[-1.0, 51.3, 10.3, 7.9] -> -1.0, 7.9
[-51.7, -10.3, 22.9, 5.0, -2.2, -40.7] -> -51.7, -40.7
[46.2, 20.8, -2.0, -13.7, -23.6, -3.2, 29.6] -> 46.2, 29.6
[18.4, 15.9, 60.1, -51.4] -> 18.4, -51.4
[[-14.6, -17.0, -12.7, -55.0], [10.0, -22.1, -35.6, -52.1]] -> -14.6, -52.1
[-35.9, 22.6, 28.5, -3.7, -46.3] -> -35.9, -46.3
[-11.6, 6.4, -53.9, 4.4, -14.9] -> -11.6, -14.9
[-44.1, 15.8, -42.1, -36.0] -> -44.1, -36.0
[[-1.8, 24.5, -13.3, 1.1, 19.2, 31.2, -52.1], [-31.5, 8.7, 14.8, -27.4, 8.8, -2.6, 26.0]] -> -1.8, 26.0
---
[[ 11.5   1.3   3.5  -3.2   4.5  -1.9]
 [ 39.2 -40.6 -46.6  -8.2 -46.8 -46.1]
 [-16.8  13.7  19.4   9.2  19.5  16.4]] result: 1.3

[[-31.9 -18.1 -31.6   1.1   1.3  15.3]
 [ 10.6 -30.7  29.2  -0.6 -55.1  -1.0]
 [-50.2  -2.6  19.9 -31.0 -32.9   1.1]] result: -18.1

[[ 23.0 -59.6   6.5 -16.1  29.4]
 [-24.7 -25.2 -35.6  45.3  -5.4]
 [ 52.5  25.1  29.3 -41.6  -0.2]] result: -59.6

[[ 24.2 -34.5  19.4  -7.8  20.6 -14.1  41.5]
 [  8.7 -24.5   6.2  -7.8  29.4  30.6  59.2]
 [ 13.4 -34.5   9.5  -7.1  56.3  16.1  35.1]] result: -34.5

[[ -4.5  32.6  45.8  21.3  34.5]
 [  2.0  17.9  23.1 -10.6 -10.1]
 [-34.3  23.4  32.6   2.6 -12.8]] result: 32.6

[[-14.8 -10.5 -12.7 -20.0 -34.6   7.9  24.0]
 [  7.0 -13.1 -14.2   0.4   7.0  10.4  34.3]
 [ 11.8 -27.3 -38.6  -9.8  -4.0  10.0 -56.1]] result: -10.5

[[-18.5  -0.7 -57.2  -7.4]
 [ -4.6  17.3  -8.6 -58.4]
 [-12.3 -44.7   4.8  -3.2]] result: -0.7

[[ 51.1  27.5  24.1 -11.8 -44.2 -50.1  13.9]
 [ 36.1  43.0  25.2 -11.8 -29.9 -50.1   6.1]
 [ 36.1  -5.1  24.1 -11.8 -46.9 -50.1  32.0]] result: 27.5

[[ -3.2  -0.7 -18.6 -12.0 -21.5 -45.5]
 [ -9.9  -5.4 -20.6  11.0   2.5  49.9]
 [-10.6   5.3   3.7   3.5 -60.1  25.1]] result: -0.7

[[ -8.5   4.0  -9.2 -24.1]
 [ -5.8 -27.4  -7.7  53.6]
 [ 51.4  46.3  33.5 -13.6]] result: 4.0
---
((317, 296, 201, 252), (740, 358, 243, 337), (847, 507, 334, 298)) out 317, 298
(586, 450, 949, 104, 748) out 586, 748
(250, 75, 802, 712) out 250, 712
(9, 4, 8, 2) out 9, 2
((334, 579, 449, 415, 572, 693, 355), (170, 694, 563, 179, 510, 781, 850)) out 334, 850
((-239, 50, -555, 210, -648, 226, -392), (-584, 273, 35, -359, 260, 176, 25), (-260, -99, 632, 392, 538, 309, -720)) out -239, -720
---
[[ -5.9 -31.4  -0.5 -10.1 -11.7  -8.3 -29.4]
 [ -0.6 -57.2 -10.3 -54.3 -17.1  -6.3  20.6]] Answer: -11.7

[[ 26.4  29.6 -45.6   2.9  29.0 -19.5]
 [ 36.8  35.5  -2.7  13.0  33.4  23.1]] Answer: 29.0

[[-6.9 29.1 52.2  9.2]
 [-6.9 29.1 52.2  9.2]
 [-6.9 29.1 52.2 -3.0]] Answer: -6.9

[ 24.0 -27.8 -32.1 -26.0  53.6  21.0] Answer: 53.6

[[ 18.1   0.2  13.1   6.2   2.7  -8.2 -13.7]
 [ 30.5  -1.7  12.7  36.8  -6.7  61.4   0.0]] Answer: 2.7

[-48.5  -7.3   3.1  -1.7 -10.0] Answer: -10.0

[-47.6  23.5   2.1 -39.4  40.3  31.1 -43.7] Answer: 40.3

[[ -1.1  -3.2  48.0  -8.5  -1.6   0.0  -4.5]
 [ -0.7   0.3   2.3 -50.8   0.5  -2.0  -1.8]] Answer: -1.6
---
[-30.8 -16.9 -10.7 -44.4] Out: -30.8

[[ -3.5   9.3  11.6  -3.3  15.9  -4.9]
 [  7.1 -10.8  13.0  16.1  33.9  24.8]
 [-45.1  13.9 -13.6  -6.9 -14.7  -9.1]] Out: -13.6

[-36.9 -20.9 -29.7 -56.1 -35.5   4.6] Out: -29.7

[ 29.2   2.5 -40.8  26.5 -51.6] Out: 2.5

[-60.1  36.9 -11.2 -16.9  11.3  42.8] Out: -11.2

[[ 12.4   9.9  -8.3  13.0  46.8   8.7  10.1]
 [  2.0 -19.0 -22.4  11.8  51.2   6.3  10.8]
 [ -9.8 -42.5 -33.7   8.9  55.8   5.2  13.8]] Out: 8.9

[-40.9  47.1  14.9  26.2  19.5 -31.7] Out: 14.9
---
[[3514, 4471, 5180, 3584, 4328, 3178, 2763],
 [1743, 2752, 4460, 6310, 6938, 7975, 3405]] ⇒ 3514

[780, 614, 651, 200, 720] ⇒ 780

[2, 7, 8, 5] ⇒ 2

[-857, -213, -552, 656, 734] ⇒ -857

[7, 1, 8, 7, 6, 7, 7] ⇒ 7

[46, -23, 13, -29] ⇒ 46

[3339, 7225, 3506, 7640, 7588, 1960, 9006] ⇒ 3339
---
[[-27.5  50.2 -46.5  11.0  46.1 -14.7]
 [ 47.4   5.7   5.1  28.2 -14.7   2.7]
 [ -7.9  54.2 -50.8 -35.6   6.4   5.4]] >> 50.2

[ 30.3 -12.3 -22.3 -44.6  57.2] >> -12.3

[[ 23.8  10.8   8.0 -25.0   8.5  17.3  15.9]
 [ 28.7  26.7  24.3 -31.7  26.1  12.4  53.5]
 [-13.3  10.5 -14.8  22.8 -28.6  -8.5 -50.2]] >> 10.8

[-13.5  15.2 -25.6 -28.2 -47.9 -23.2 -39.1] >> 15.2

[ 55.2  20.5 -15.2  13.9] >> 20.5

[[  2.7  -8.2  55.6  -8.7   5.5 -14.2  17.3]
 [ 25.8  37.5  -6.0 -17.8   6.3   8.6  41.4]
 [ -2.5   1.5  25.5 -10.5  29.2 -16.7   8.2]] >> -8.2

[ 11.1  -9.5 -20.3 -21.5 -33.3 -52.3] >> -9.5
---
[[-164.89  187.46   42.64   43.01  162.00  165.98]
 [  59.65   57.46   60.96   71.99   63.50   66.42]
 [  81.98   47.09   69.50   57.90   47.74   41.31]] ⇒ 57.90

[[ 139.931   -9.412 -104.958    9.121   83.606 -159.524  -43.353]
 [  51.450  -23.960  -56.126  -14.462   47.140  -44.902  -43.504]
 [  -4.726  -11.924  -93.431    5.732  128.316 -185.740 -114.371]] ⇒ 128.316

[[ 242.551  206.428   18.559  -53.442  147.879 -199.283]
 [ 193.486   83.729  -46.169   24.456 -139.463   76.337]
 [  14.214   78.171   89.651  -26.455  141.033  185.937]] ⇒ -26.455

[[ 13.4  -0.9  -7.4  -2.0  -7.0   3.6]
 [ -5.5  -9.8  18.7   6.9   5.2 -11.4]
 [ -2.5  -3.5 -18.6  10.0  -8.8 -12.0]] ⇒ 10.0

[[ -63.965  -99.589 -117.382  190.657]
 [  91.074  123.837  140.913 -169.404]
 [  63.516   84.691  100.332 -108.687]] ⇒ 84.691

[[ 100.778  102.208  110.023  180.738  160.605   79.469  178.098]
 [  79.796  -50.299  -37.050   -2.600  107.460  -37.292   87.327]
 [ 190.545 -237.572 -238.973 -165.715  241.548 -222.738  129.528]] ⇒ 241.548
---
-17	-1	-5	46	-3	10	-30 -> 10
153	195	155	26	190	187	113 -> 187
87	69	8	85	9 -> 85
6	1	8	4 -> 8
30	-45	-34	45 -> -34
-26	18	-14	31	23	17	47 -> 17
---
[[-755, 63, -309, -177],
 [538, -317, 88, -57],
 [529, -214, 160, -78]] → -78

[[-272, -896, -730, 776, -767],
 [-315, -826, -685, 543, -726]] → -726

[[-350, 519, 341, 633, 253, 492],
 [90, -145, -747, -703, -428, -164],
 [182, -514, -545, -768, -485, -632]] → -632

[[21, 37, 26, -15, -40],
 [26, 6, 38, -40, -16],
 [30, -40, -11, 8, 35]] → 35

[[706, -46, -614, -639, -697, -469],
 [-261, 722, -286, -657, -675, -623],
 [27, -684, -631, -618, -563, 600]] → 600

[[169, 43, 121, 140],
 [124, 165, 104, 97],
 [195, 115, 177, 106]] → 106

[-38, 42, 19, 11] → 11
---
[ 37.5  -7.7  10.8  60.7  17.5 -31.6] ⇒ 37.5
[62.1  8.9 53.8 18.8] ⇒ 62.1
[-35.6  -9.6  38.2 -54.7] ⇒ -35.6
[  7.4 -30.3  46.3  20.6  17.9  38.7] ⇒ 7.4
[  3.2  -3.7  54.0  43.0 -43.3] ⇒ 3.2
[ 5.9  0.0 -2.5 51.6] ⇒ 5.9
---
[[-39.6  27.3 -35.3  20.9 -23.4  29.9]
 [  0.1   9.0  25.2 -61.5  28.4  -9.7]
 [ 48.1 -19.9  -1.0  49.6  10.6  -7.7]] Answer: 49.6

[[ -2.2  -0.4 -36.4  -0.1  18.2   1.1]
 [ -2.2   4.1  44.4  -0.1 -10.7  -1.7]
 [ -6.1 -10.3 -35.0  -0.1   5.0  -1.2]] Answer: -0.1

[[ 18.3  32.7 -13.2   3.0]
 [ -6.2  10.8   0.1  10.1]
 [ 40.7  47.0  -6.5 -25.0]] Answer: 47.0

[[ 22.6  -1.2 -19.5  24.8  56.0]
 [ 15.9   0.1 -15.8  16.8  33.8]
 [ 27.9  -4.5  10.9  28.6 -41.0]] Answer: 10.9

[[  4.9  15.5 -12.1   8.1  36.7  -1.6]
 [ 20.7  34.4 -15.4  18.4  21.7 -13.2]
 [-15.6  46.5  15.5   5.4  31.1 -21.4]] Answer: 5.4

[[-29.2 -38.5   1.0 -14.8  -7.0 -45.0  23.8]
 [-27.4  39.8   5.1   8.0 -28.2  38.7 -25.4]
 [-35.3   1.7  36.8  30.2 -22.6  -1.1 -10.0]] Answer: -22.6
